These are the activations of a small neural network, seen along a few directions. Each row is one input.
Each table varies a few parts of the input and shows all the possible inputs, shuffled.
A made-up example of a description, with smaller parts first: ring(5) and (point or ring(9) or (values(3) and line(6))).
Shared parts are said once, and a part with two or three values counts as separate values.

Rows:
r1: .21  .20  .09  -.25  .24  .39  -.20  -.27  -.05  .08  .20
r2: .00  -.04  -.22  .08  -.06  -.50  .33  .06  .17  .07  .04
r3: .17  -.07  -.11  .15  .19  -.29  .40  -.17  .13  .13  .02
r4: -.11  -.25  .02  .23  .11  -.29  .31  -.16  .19  .03  .06
r5: -.05  .03  .14  -.07  -.01  .42  .05  .23  -.19  .00  -.23
r6: -.15  -.11  .04  -.07  .15  -.02  .49  .00  .12  -.03  .00
r7: .59  -.08  .13  -.16  -.33  -.43  -.30  -.05  -.43  -.20  -.02
r8: -.32  -.06  -.05  .16  -.24  .08  -.10  .44  -.05  -.03  -.26
r9: -.26  -.22  -.05  .16  .22  -.02  .39  -.09  .22  .03  -.04
r10: .14  .27  -.15  -.02  .02  .06  -.34  -.20  .09  .09  .11
r11: -.44  .14  -.18  -.01  -.17  .01  -.34  .18  .18  -.09  .07
r12: -.41  -.17  -.16  .13  -.03  -.28  .32  .15  .23  -.04  .00
r13: -.01  -.17  .16  -.04  .46  .23  .54  -.18  .05  -.02  .03
r14: -.31  .11  -.08  .05  .08  .30  -.28  -.10  .16  -.04  .05
r15: .12  -.06  .26  -.03  .29  .66  .10  .06  -.25  .01  -.19
r16: .10  -.08  .01  -.14  .07  -.18  .48  -.04  .08  .09  .09
r17: .25  -.16  .11  -.10  .37  .04  .50  -.26  .02  .13  .10
r18: .16  .10  -.14  .12  -.34  -.15  -.14  .34  -.13  .10  -.20
r19: .39  -.23  .03  -.15  -.07  -.75  .22  -.26  -.09  -.18  .20
r20: -.31  .10  -.12  .06  -.27  -.22  -.43  .11  .16  -.10  .16
r21: -.19  -.09  .07  .24  .04  .39  -.03  .17  -.09  .01  -.30
r22: -.01  -.13  .14  .29  -.13  .08  -.15  .06  -.09  .00  -.24
r23: -.03  .29  -.26  -.05  -.23  -.20  -.38  .08  .10  .03  .13
r24: -.22  .25  .02  -.23  .05  .30  -.22  -.02  .05  -.09  .10
r25: .36  .12  .00  -.30  -.22  -.42  -.52  -.28  -.18  -.25  .32
r26: -.16  .09  .00  .09  -.04  .03  -.39  -.19  .13  -.04  .12
r27: -.27  -.22  -.10  .19  -.13  -.53  .23  .10  .19  -.05  .09
r28: .21  .08  .12  -.14  -.12  .18  .02  .21  -.22  .10  -.19
r29: -.17  -.09  .00  .24  -.38  -.21  -.21  .36  -.07  -.06  -.18
r30: .33  .08  -.02  .19  -.05  .15  -.06  .06  -.19  .17  -.23
r31: .39  .00  .23  -.11  .22  .47  .07  -.01  -.24  .14  -.15
r32: .04  .27  -.03  -.31  -.04  .15  -.22  -.10  -.01  .06  .20
r33: -.03  .15  .12  -.20  .34  .58  -.16  -.21  .01  -.06  .13
Question: The inputs of r6 and r24 match in every part but one. If r17 is changed in the same way as r6 into r24, which row does it become?
Answer: r1
Question: What do these inputs look like to the network?
Answer: values(3) and (point or (values(2) and ring(5)))
Question: Change only the values(2) part in r31. List by row number the other rows that result.
Answer: r28
Question: Start at r4 and move only the ring(5) part, one step at a time. The first step leads to r9. Which rows follow, in order?
Answer: r13, r17, r3

Rows:
r34: .45  -.12  .12  .11  .15  -.35  -.13  -.38  -.04  -.03  .26
r35: .02  -.27  .29  -.02  .15  .07  -.22  -.42  -.22  -.16  .00
r36: .11  -.02  -.22  .01  .36  -.28  .67  -.19  .14  .19  .04
r37: .05  -.12  -.08  .05  .48  .12  .53  -.24  .24  .24  .20
r38: -.44  -.18  -.02  .34  -.43  -.22  .01  .60  .07  -.05  -.38
r39: -.34  .07  .20  .27  -.06  .62  -.14  .13  -.02  .04  -.40
r40: -.02  -.40  .17  .12  .16  -.21  -.18  -.24  -.06  -.24  .20
r41: .38  .42  .13  -.66  -.09  .73  -.47  .18  -.41  -.04  .04
r42: -.45  .14  -.19  -.22  -.58  -.37  -.42  .36  .13  -.18  .14
r43: .34  .00  .35  -.45  .52  .76  .63  .04  -.32  .13  -.03
r44: .51  -.01  .22  .02  .16  -.11  -.14  -.50  -.16  .05  .07
r45: .33  .09  .30  -.15  .07  .83  -.11  .39  -.48  .12  -.42
r46: -.40  -.11  .03  .46  -.01  .37  -.19  .29  .06  -.04  -.17
r47: -.37  -.10  -.11  .36  -.17  .05  -.06  .30  -.09  -.02  -.36
r48: .09  .04  -.29  .34  -.06  -.15  -.05  .18  -.05  .17  -.32
r49: -.37  -.03  .26  -.02  .46  .55  .55  -.22  .23  .01  -.01
r50: -.36  -.20  -.11  .01  .35  -.11  .65  -.04  .22  -.13  -.04
r51: -.52  -.35  -.01  -.06  .00  -.37  .79  .18  .26  .03  -.02
r52: -.43  -.23  .10  .08  .51  .28  .52  -.05  .31  -.06  .17
r53: -.37  .21  -.26  -.17  -.21  -.09  -.53  .14  .09  -.29  .13
r54: -.33  .34  .07  -.27  -.06  .49  -.59  -.01  .18  -.14  .00
r55: .08  .15  .02  .31  .07  .41  -.17  .00  -.07  .30  -.31
r56: .04  -.01  -.13  .44  .06  .20  -.20  .10  .03  .25  -.15
r57: .01  -.35  .13  .01  -.39  -.83  .12  .12  -.06  -.32  .08
r58: .08  .32  -.23  -.08  -.10  .07  -.57  -.10  .14  .07  .39
r59: .77  -.13  .34  -.50  .07  .31  -.03  -.12  -.71  -.09  -.03
r60: .09  .50  -.05  -.22  -.06  .32  -.56  -.23  .03  .14  .14
r61: .06  -.34  .00  .02  -.09  -.47  .01  -.24  -.12  -.37  .01
r62: .09  .43  -.33  -.16  -.19  -.28  -.46  -.05  .00  .01  .20
r63: -.40  .19  -.08  -.10  -.12  .29  -.61  .08  .17  -.16  .28
r64: .02  -.01  -.18  .33  -.39  -.44  .05  .38  -.01  .28  -.32
r65: .13  .02  .04  -.03  .42  .40  .55  -.37  .21  .24  .04
r66: .51  -.10  .06  .00  -.43  -.89  .21  -.05  .07  -.11  .11
r67: .54  .00  -.04  .05  -.06  -.63  .11  -.29  -.09  -.17  .12
r68: .03  -.15  -.20  -.03  .06  -.54  .80  .07  .18  .26  .07
r69: .07  .29  -.32  -.18  -.55  -.54  -.36  .19  .16  .04  .25
Question: The inputs of r51 and r42 match in every part but one. If r36 is changed in the same way as r51 into r42, which row does it become?
Answer: r62
Question: What do these inputs look like to the network?
Answer: values(4) and (point or (values(2) and line(4)))
Question: Change only the values(2) part in r51. List by row number the other rows that result.
Answer: r68
Question: Which other rows agree with r55 in the values(4) part? List them by row number.
Answer: r38, r39, r45, r46, r47, r48, r56, r64

Rows:
r70: -.23  -.14  -.01  .14  .05  -.12  .23  .01  .13  .00  -.01
r71: .20  -.07  -.01  -.05  .03  -.29  .12  -.20  .00  -.02  .17
r72: .13  .08  .26  -.17  .46  .88  .15  -.13  -.14  .14  -.10
r73: -.29  -.01  -.08  .10  -.12  -.07  -.15  .10  .11  -.08  -.01
r74: -.12  -.07  -.08  .04  .04  -.27  .22  -.02  .19  .02  .09
r75: -.19  .09  -.17  .01  -.15  -.23  -.13  .08  .17  -.03  .06
r76: .12  .09  -.06  -.07  -.15  -.25  -.24  -.10  -.02  -.06  .17
r77: .00  -.13  -.03  .13  -.03  -.13  .26  .12  -.01  .02  -.11
r78: -.08  .02  -.08  .13  -.23  -.10  -.12  .23  -.03  .00  -.15
r79: .23  -.12  .06  -.04  -.01  -.21  .16  -.08  -.09  -.02  .02
r80: .18  .03  .00  -.05  -.18  -.14  -.25  .02  -.13  -.08  .00
r81: .05  .22  .20  -.17  .27  .94  -.25  -.03  -.18  .11  -.12
Question: The inputs of r70 and r73 match in every part but one. If r72 is changed in the same way as r70 into r73, which row does it become?
Answer: r81
Question: What do these inputs look like to the network?
Answer: values(2) and (point or ring(5))
Question: Change only the values(2) part in r71. List by row number the other rows that result.
Answer: r76
